A small network was trained on made-up records. Each row is its average activation on records with the value named, seen along a few directions.
Related values have similar rows: they may be neighbours, one step apart, or belong to one group.
In the rows, 500 means zero.
Random noise pushes rows far along 20 fixed directions. That doesn't count. These rows show it; they differ only by the noise:
[699 552 473 482 625 634 463 477 422 533 676 576 396 456 593 666 385 677
 666 469 487 510 572 527 467 506 622 464 463 461 491 445]
[484 431 508 643 398 428 425 424 660 462 340 668 423 394 490 453 414 376
 473 469 555 404 436 669 580 320 365 419 544 602  76 605]
[565 567 580 537 309 265 505 650 527 553 407 388 596 478 337 465 321 499
 605 498 511 579 497 554 552 440 685 533 495 448 295 528]
[365 449 559 431 451 588 335 507 555 617 431 240 598 592 430 454 551 550
 451 647 519 634 440 324 453 527 597 674 631 294 586 594]
[464 678 663 275 454 640 288 419 624 446 563 588 428 317 577 596 482 269
 306 540 447 313 284 263 469 423 611 502 521 481 392 359]
[641 451 469 349 616 620 303 433 538 668 532 611 483 299 582 622 688 542
 615 435 390 438 451 458 458 576 516 621 446 438 444 193]
[418 428 619 355 448 369 313 441 690 601 603 379 453 416 792 636 507 481
 519 408 432 372 560 574 645 526 716 446 640 372 232 437]
[516 444 436 601 582 668 536 568 669 641 523 550 419 492 550 404 613 446
 366 386 626 423 637 386 377 410 297 490 537 511 496 500]
[457 338 548 543 584 655 667 408 611 643 513 683 556 331 630 508 817 588
 448 550 401 401 534 286 455 624 410 524 546 372 304 556]
[413 644 537 658 435 476 438 454 447 687 600 265 539 416 519 462 497 504
 373 256 567 438 448 544 617 425 533 627 499 451 365 475]
[491 327 380 174 523 385 162 309 528 442 515 575 301 419 675 693 545 520
 540 582 430 329 349 569 433 485 578 437 419 376 688 318]
[255 525 625 470 472 410 637 415 474 381 534 551 484 400 689 466 604 356
 292 590 417 548 428 559 598 467 488 436 483 506 411 543]
[220 400 565 580 398 385 591 304 385 607 585 523 391 367 647 498 544 612
 312 363 661 255 582 535 544 446 357 486 488 468 492 564]
[569 411 434 456 604 605 402 316 625 653 475 722 319 414 562 511 348 304
 612 820 586 520 281 574 408 425 322 462 434 430 621 551]
[445 374 466 382 466 289 441 655 473 393 456 552 446 530 322 514 473 592
 707 546 448 482 492 573 559 530 627 527 515 539 364 563]
[426 667 528 644 696 523 510 479 568 572 612 531 373 458 582 639 660 444
 385 463 383 458 644 417 514 595 477 459 521 409 365 566]
[563 542 699 441 526 620 528 383 494 511 622 408 522 502 431 557 408 817
 797 580 560 373 453 497 366 382 450 454 370 545 483 741]
[443 427 557 424 329 493 590 581 470 181 499 441 602 545 517 349 416 513
 483 500 504 574 435 599 587 356 595 429 523 649 418 573]
[648 506 507 363 617 459 311 411 609 492 125 613 468 717 503 616 545 534
 428 648 396 591 262 542 435 416 463 417 549 592 209 496]
[578 444 436 514 609 709 485 520 567 355 666 562 514 519 473 505 417 552
 528 360 463 380 472 463 543 470 478 429 590 680 534 572]
[603 597 596 580 495 440 553 515 569 524 508 462 534 417 422 423 502 408
 543 429 495 495 509 616 490 405 536 468 341 459 524 515]
[729 390 244 518 429 390 189 436 693 543 416 612 324 523 674 675 130 394
 526 463 561 440 490 669 552 403 505 322 662 535 328 362]


Values of KOBU:
rugim: [408 409 553 368 499 341 746 821 381 401 435 588 570 591 343 411 524 608
 524 431 556 616 651 499 370 454 430 523 495 744 615 468]
dur: [529 533 549 729 634 708 658 481 349 587 529 433 639 662 400 400 509 649
 429 305 539 546 465 502 674 600 569 601 599 551 453 672]
viguv: [484 245 548 470 349 570 468 219 502 388 289 648 494 396 647 347 512 401
 396 674 622 621 460 715 415 318 483 476 427 294 666 534]
mot: [476 441 854 546 446 447 591 372 443 531 201 782 618 518 239 488 247 482
 497 611 565 518 506 559 627 555 582 520 678 581 371 665]
las: [482 563 636 618 675 530 623 408 329 541 452 588 329 604 433 360 678 518
 375 327 621 409 455 708 616 424 616 533 343 418 438 663]
gotol: [469 608 565 641 535 383 628 556 551 662 580 508 572 328 506 634 474 421
 510 429 390 523 709 439 481 656 434 492 501 479 590 430]
tonag: [708 499 617 547 514 466 417 367 567 623 310 614 554 437 607 664 522 538
 317 377 455 584 763 494 432 555 649 412 555 276 599 363]
luken: [476 430 466 490 526 428 401 445 431 674 556 623 388 401 303 525 564 407
 762 488 549 231 518 486 586 767 592 667 458 335 554 465]
bedi: [661 405 396 370 526 559 334 504 669 419 468 484 718 383 491 608 640 429
 467 562 206 574 420 324 370 589 679 502 505 289 766 356]
faref: [707 473 544 589 528 534 439 535 622 663 402 582 618 574 363 569 205 571
 630 400 563 533 768 494 510 591 386 456 715 658 590 466]
ger: [523 554 535 585 538 555 633 626 312 392 580 696 483 351 339 547 573 693
 516 267 478 475 629 447 495 478 600 560 439 512 412 545]
neka: [440 412 438 515 503 464 504 559 399 307 524 576 461 375 481 454 629 362
 443 433 439 578 584 644 522 501 637 538 405 405 699 428]
The values of KOBU form a 3 by 4 grid.
- List every value one step from luken, in the order listed. => rugim, viguv, bedi
- List every value one step from las, in the order listed. => dur, mot, faref
Each value of KOBU is a pair of two hidden parts, and every pair occurs once (3 first parts, 4 second parts).
- gotol and neka share the first part; gotol and dur share the second. Which value has the first part of dur and the second part of neka? => bedi
- rugim and ger share the first part; rugim and viguv share the second. Which value has the first part of viguv and the second part of ger? => faref
